Each row below holds a small network's activations on one input, seen along a few directions.
Each table varies a few parts of the input and shows all the possible inputs, shuffled.
A made-up example of a description, with smaller parts first: line(4) and (point or line(9) or (values(3) and ring(8))).
Shared parts are said once, and a part with two or three values counts as separate values.
(in the rows, 128 means zero)

Other details of the inputs shift rows strongly along three fixed directions, in all tables alike. That doesn't count.

A family of inputs:
r1: [121 121 108 114 145 176 117 133 120 113 141]
r2: [133 184 140 134 147 152 115 111 110 124 158]
r3: [153  58  95  98  46 163 156 198 202 153 153]
r4: [157 127 154  74  54  87 156 199 165 140 144]
r5: [133  99 136 122  49 135 139 182 163 140  91]
r6: [101 170 162 129 145  68 126 142  74 113  77]
r7: [130 235 195  85 154 101 116 115  86 107 145]
r8: [133 130 117 137 153 174 109 131 133 117 160]
r9: [153 117 102  72 103 216 118 148 185 107 176]
r10: [101  81  96 173 145  99 160 126  93 129  53]
r11: [124  30  78 160  83 148 137 130 159 144 108]
r12: [136 157 128  77 109 198  99 158 160 108 172]
r13: [130  63  95 134 111 122 161 144 134 123  79]
r14: [115 142  95 174 178 175 129  82 104 130 144]
r15: [105 135  96 152 180 144 113  80  85 118 142]
r16: [106 122 147 176 164  60 142 114  86 128  71]
r17: [144 168 171  85 136 155  87 146 137 108 186]
r18: [139 128 139  97  83  87 130 177 154 160  99]
r19: [101 157 127 161 163  98 125  74  93 128 115]
r20: [ 96  94 116 191 140  90 151  98 122 141  69]
r21: [106 142 116 155 127  94 124 112 107 124  96]
r22: [125 117 149 150  96  85 137 153 150 131  84]
r23: [138  91 132 162  74  78 157 160 115 143  70]
r24: [161  93 145  88  53 138 131 158 204 126 145]
r25: [130  85 133 140 129  92 150 109 128 128 104]
r26: [103 142  86 138 200 159 120  91 115 153 136]
r27: [135  74  96 175  98 121 157 147 161 136  84]
r28: [144  82  93 115 137 204 141 113 140 126 158]
r29: [134 116 109 161 115 135 149 120 131 137 113]
r30: [110 191 209 128 105  25 119 144 110 124  81]
r31: [100 205 177 140 186  46 110  76  41 117 117]
r32: [134 244 196  94 143 119  83 148 119 102 172]
r33: [ 96 244 180 134 207  95 118  82  42 115 123]
r34: [ 97 186 131 147 186 129 101  65  93 119 150]
r35: [102  94 103 187 149 129 139 111 142 135  87]
r36: [170  75 133 113  43 125 137 201 181 127 120]
r37: [118  90  88 195 137 130 150 122 139 137  86]
r38: [123 151 114 114 115 162  97 124 145 116 160]
r39: [118 115 101 142 182 181 140  86  93 126 145]
r40: [119  88 102 174 149 110 157  99 143 131  87]
r41: [145 124 169 101  65  63 126 153 127 125 116]
r42: [131 127 101 154 199 157 132  85 108 115 151]
r43: [113 156 144 137 188 143 104 104 106 114 152]
r44: [133 148 148 141 118 107 128 137  96 129 121]
r45: [149 135 115  67 109 190  98 160 178 147 184]
r46: [105 116  78 162 184 214 134  80 114 132 144]
r47: [159 111 148  73  35  78 136 207 181 159  98]
r48: [158 174 175  35 148 136  99 147 135 138 198]
r49: [118 148 138 177 152  52 153 114 104 125  67]
r50: [118  47  98 156 136 101 158 141 127 180  73]
r51: [133 211 194  70 104  64 123 180 119 127 155]
r52: [116  81  82 131 184 193 120 111 136 165 154]
r53: [140 241 203  64 132 127 101 138 101 106 171]
r54: [166 126 147  73 119 176 104 143 171 108 195]
r55: [104  65  62 194 119 116 154 103 130 140  69]
r56: [128 149 131 116 173 125 116  71  98 114 164]
r57: [148 183 152  59 125 152 118 159 145 127 213]
r58: [117  94  89 156 162 195 127  81 154 131 157]
r59: [139 175 203 102 119  51 118 155 107 112 115]
r60: [130 130 111 121 133 161 116  91 142 123 168]
r61: [125  78  54 151 175 180 134  68 120 120 151]
r62: [140 121 114 139 148 167 117 131 132 119 156]
r63: [106 106 106 204 137  90 153 124 118 137  60]
r64: [132 138 168 133  96  65 138 154 143 125  88]
r65: [146 149 174  84  83 129 120 172 121 122 137]
r66: [160 137 153  74  35  96 118 175 173 115 131]
r67: [131 108  73 166 169 192 147  75 130 131 149]
r68: [126 131  91 122 190 149 158  92 120 135 173]
r69: [174  99 144 103  45 113 144 179 158 129 125]
r70: [126 121 159 128  81  61 123 145 114 130  98]
r71: [108 151 158 137 136  39 151 139  69 116  53]
r72: [140  95  91 112 109 184 109 128 148 120 170]
r73: [117 132 116 142 176 162 126  73 132 123 159]
r74: [140 171 164  79 122 170 102 147 115 115 176]
r75: [125 157 172 151 120  45 129 158  93 122  79]
r76: [137  98 120 117 145 172 122 104 143 122 170]
r77: [124 129 104 135 156 143 127  70 130 121 151]
r78: [140  63 139 125  61 115 132 167 169 136 110]
r79: [116  50  71 159  91 153 159 152 162 136  68]
r80: [103 149 172 151 120  44 147 144  66 133  49]
r81: [131  62  91 148  88 104 147 134 132 131  93]
r82: [113 135  82 147 171 163 121  73 116 118 150]
r83: [136 111 124  90 144 166 108 147 143 159 166]
r84: [155 128 117 106  80 216 106 157 182 128 186]
r85: [ 98 102 108 186 124  80 144  96 112 141  71]
r86: [144 109 140 113  73 151 115 172 192 125 139]
r87: [ 90 113 104 173 137 100 150 128 110 129  49]
r88: [131 130 111 105 120 172  94 129 136 114 174]
r89: [148 161 166  73  91  54 131 170 142 148 102]
r90: [138  74 102 169 104 117 162 130 119 142  94]
r91: [124 162 165 114 163 124 107 103 103 116 159]
r92: [157 137 131  97  98 200 101 154 152 121 194]
r93: [141 143 146  73 161 144 112 135 126 150 175]
r94: [110 107  63 147 181 204 138  87 129 119 137]
r95: [101 219 191 121 206  92  94  82  63 109 154]
Description of these inputs: line(5) and (values(3) or (values(2) and ring(8))).
- The inputs of r95 and r78 match in every part but the line(5) part. If r34 is changed in the same way as r95 into r78, which row does it become? => r85
- The inputs of r68 and r57 match in every part but the line(5) part. If r42 is changed in the same way as r68 into r57, which row does it become? => r62
- Change only the line(5) part in r18. List by row number the other rows that result. => r26, r45, r47, r89
- Change only the values(3) part in r93. List by row number the other rows that result. => r4, r47
- Change only the values(2) part in r86. List by row number the other rows that result. => r17

A family of inputs:
r96: [112 158 158 154  98  63 129 133 104 112  74]
r97: [131  58  85 152 119 143 147 120 149 146 116]
r98: [137 197 171  77 147 121 103 132 115 125 177]
r99: [100 102  80 174 207 165 139  77 102 140 125]
r100: [137 190 175  87 141 111 105 118 109 109 170]
r101: [156  81 106  92  82 192 125 171 181 131 161]
r102: [125  73  87 148 128 157 143 129 139 145 114]
r103: [124  70  89 150 125 155 146 126 136 136 111]
r104: [119 160 170 122 125  50 137 151  99 134  80]
r105: [122 159 165 120 118  49 142 155  94 134  82]
r106: [105 177 167 170 128  38 141 126  86 121  55]
r107: [104 107  74 160 202 165 145  83 107 144 125]
r108: [117  62  95 173 131 118 151 116 128 142  83]
r109: [103 171 123 141 209 129 126  78  68 124 136]
r110: [154 102 132  99  26 153 116 189 200 121 132]
r111: [139 197 172  78 150 123  99 126 120 120 186]
r112: [134 106  97 117 162 209 112 106 153 128 186]
r113: [107 176 167 172 125  39 143 127  80 115  56]
r114: [120 100  83 146 175 175 133  89 123 139 150]
r115: [130  60  86 149 122 150 149 127 148 138 112]
r116: [146 175 180 105  62 113 108 170 141 102 132]
r117: [136  93 128 154  55 122 137 170 166 127  91]
r118: [113 190 163 125 169  67 129 103  69 125 116]
r119: [141  82 126 116  66 116 141 184 166 147 103]
r120: [126  92 133 148  92  54 159 141 120 141  68]
r121: [140 109  90 104 155 204 119 107 158 134 190]
r122: [108  81  89 192 110 129 141 114 132 128  75]
r123: [154 204 174  47 126 144  97 150 130 116 200]
r124: [129  70  89 145 130 146 148 116 153 142 120]
r125: [117  69  83 160 135 116 165 120 133 156  85]
r126: [137 196 177  84 152 121  97 121 119 116 182]
r127: [129 157 126 108 180 181 103  91 114 112 188]
r128: [110 167 170 173 110  45 134 134  89 117  58]
r129: [136 161 133  99 172 180  97  94 125 115 204]
r130: [176  86 143  65  24 145 125 201 204 129 158]
r131: [170  94 148  63  33 147 118 206 204 133 149]
r132: [134 188 150  83 176 187  86 112 113 112 206]
r133: [ 96 109  75 199 176 150 140  73 104 121 100]
r134: [144 142 162 101  95  72 134 157 128 131 116]
r135: [103 150 100 167 181 174 111  76 113 114 147]
- The inputs of r111 and r120 match in every part but one. If r135 is changed in the same way as r111 into r120, which row does it become? => r96
- The inputs of r128 and r106 match in every part but one. If r102 is changed in the same way as r128 into r106, which row does it become? => r107
- Describe the family of inputs behind these rows. => ring(5) and (values(2) or ring(6))
- Change only the values(2) part in r128. List by row number the other rows that result. => r122
- Change only the ring(5) part in r125. List by row number the other rows that result. => r98, r114, r118, r123

A family of inputs:
r136: [111  76  86 161 202 179 120  67 112 138 149]
r137: [117 197 183 104 116 111 106 165  97 112 115]
r138: [126 118 119 175  92  86 149 106  87  90  77]
r139: [133 182 113 109 194 194 108  89 114 132 212]
r140: [146 154 134  71 141 165 106 135 109 116 189]
r141: [123 120  69 185 158 181 142  38 118 109 156]
r142: [ 92 126  94 192 191 140 134  89 126 141 101]
r143: [132  62  92 133 164 186 143 105 124 125 149]
r144: [135 193 132  91 154 191 110 143 104 103 168]
r145: [138  98 109 111  49 133 144 196 200 147  96]
r146: [131  81 110 148 169 131 144  98 150 139 136]
r147: [121 108 104 200 124 138 126  72 156 104 130]
r148: [161  59 104 121  57 192 116 182 231 144 165]
r149: [129 177 152  82 187  94 126  96 112 129 159]
r150: [133  96  96 108  63 154 134 177 203 150 112]
r151: [116 100 104 187 111 160 131  88 109  87 115]
r152: [113 118  87 154 142 145 153 118 129 152 103]
r153: [115  90 136 146 129  81 150 131  85 133  80]
r154: [101 235 199 138 166  38 111 127  90 125  93]
r155: [138 174 151 111 150 158  91 129 153 125 191]
r156: [138 171 168  87 174  81 131 117  64 109 138]
r157: [166 172 161  71  24 132  95 156 201  95 180]
r158: [130 214 216 135  79  24 103 126 125  89 112]
r159: [134 174 138 104 147 223  82 139 151 111 187]
r160: [101 121 134 173 126  96 128 137 115 139  57]
r161: [120 110 120 151 179  58 177  87  82 150  87]
r162: [158  66  85  90  44 216 129 199 192 128 139]
r163: [131 186 150 114 138 164 102 149 161 122 163]
r164: [129 167 134 117 184 208  74 103 123 117 204]
r165: [130 177 135 140 162 213  66  54 124  74 215]
r166: [131  83  71 137 157 177 148  94 139 155 162]
r167: [111  87 103 152 143 141 138 120 107 135 113]
r168: [131  76 142 125  58  90 144 185 134 139  82]
r169: [130 104 170 144  62  14 147 179 155 152  61]
r170: [139 171 164 124 109 161  73  94 135  79 181]
r171: [132 101 123 149  75 125 143 183 186 141  88]
r172: [135  66  73 122 158 180 143 107 113 131 150]
r173: [114 109  79 151 156 145 137 107 143 149 127]
r174: [134 114 157 138  60  28 156 193  98 134  40]
r175: [140  83  95 128 160 134 164  97 128 148 138]
r176: [ 98 114  80 172 180 207 137 107 104 122 117]
r177: [149 174 172  66  69 119 113 201 127 114 126]
r178: [123  96  91 144 145 124 155 105 122 157 125]
r179: [112 110  78 167 187 156 142  96  78 128 118]
r180: [106 230 182 121 162  31 117 121  82 132 107]
r181: [148  51 127 103  57 137 138 180 157 135 119]
r182: [131  85  94 133 150 122 160 100 117 156 128]
r183: [117  98 101 181 116 170 127  83 114  86 126]
r184: [127 171 134 101 158 221  75 123 144 116 189]
r185: [136 167 169 103 186 101 117 101 122 124 167]
r186: [122  73 109 144 154 145 123 102 125 140 130]
r187: [153 167 125  85 146 197 106 124 142 131 219]
r188: [143  70 101 104 116 127 152 131 174 148 131]
r189: [105 113 102 168 139 168 143 140 114 124  91]
r190: [147  75 109  92  54 118 138 175 199 158 127]
r191: [120  84 107 154 157 119 138 102 142 147 126]
r192: [120  99 118 140 129  76 156 134  83 137  80]
r193: [137 202 173 111 102  94 109 114  80  71 137]
r194: [ 94 125 125 189 162  88 144 116  67 131  68]
r195: [ 96 111  79 158 192 115 145  74 115 154 117]
r196: [143  54 129 124 106 127 135 140 156 138 116]
r197: [123  86 140 142 137  79 158 130  91 128  79]
r198: [181 127 195  37  27 108 100 213 210 133 179]
r199: [126  90 121 132 132  73 159 130  78 134  81]
r200: [114 200 182 122 156 100 107 135  67 111 128]
r201: [ 99 150 111 184 164  86 169 112  89 148  64]
r202: [126 175 185 101 139  92  94 131 105 126 142]
r203: [116 127 102 159 132 122 165 132 120 148  86]
r204: [104 127 134 179 127 100 135 143 117 134  56]
r205: [131  69 115 133  99 147 119 143 159 144 125]
r206: [115 114  87 156 142 159 151 138 109 126  93]
r207: [154  58 110  81  48 124 140 175 204 156 132]
r208: [134 197 165 104  87  90 105 110 141  94 146]
r209: [149  69 100 109 100 134 155 136 152 157 139]
r210: [135 106 125 128  58  93 159 181 156 155  73]
r211: [127 169 190 107 175  74 111 109  86 118 131]
r212: [128 192 210 105 118  23 113 152 118 134 117]
r213: [125 189 128  79 141 172 100 134 157 130 174]
r214: [133 201 169  79  83  98 116 187 159 129 121]
r215: [119  88  92 128 152 113 148 103 136 153 121]
r216: [127 224 164 138 144  91 118  67  82  92 151]
r217: [ 99 121 129 165 122 106 144 148  95 129  56]
r218: [157 140 151  82  95 203  74 165 175 120 201]
r219: [157 146 152  62 153 138 123 132 101 108 176]
- The inputs of r163 and r204 match in every part but one. If r171 is changed in the same way as r163 into r204, which row does it become? => r159
- The inputs of r139 and r174 match in every part but one. If r187 is changed in the same way as r139 into r174, which row does it become? => r179
- The inputs of r191 and r181 match in every part but one. If r185 is changed in the same way as r191 into r181, which row does it become? => r197
- Describe the family of inputs behind these rows. => values(2) and ring(6) and (point or line(6))
- Change only the ring(6) part in r140. List by row number the other rows that result. => r167, r169, r178, r195, r205
- Change only the values(2) part in r162. List by row number the other rows that result. => r177
- Change only the ring(6) part in r143. List by row number the other rows that result. => r146, r156, r175, r188, r196
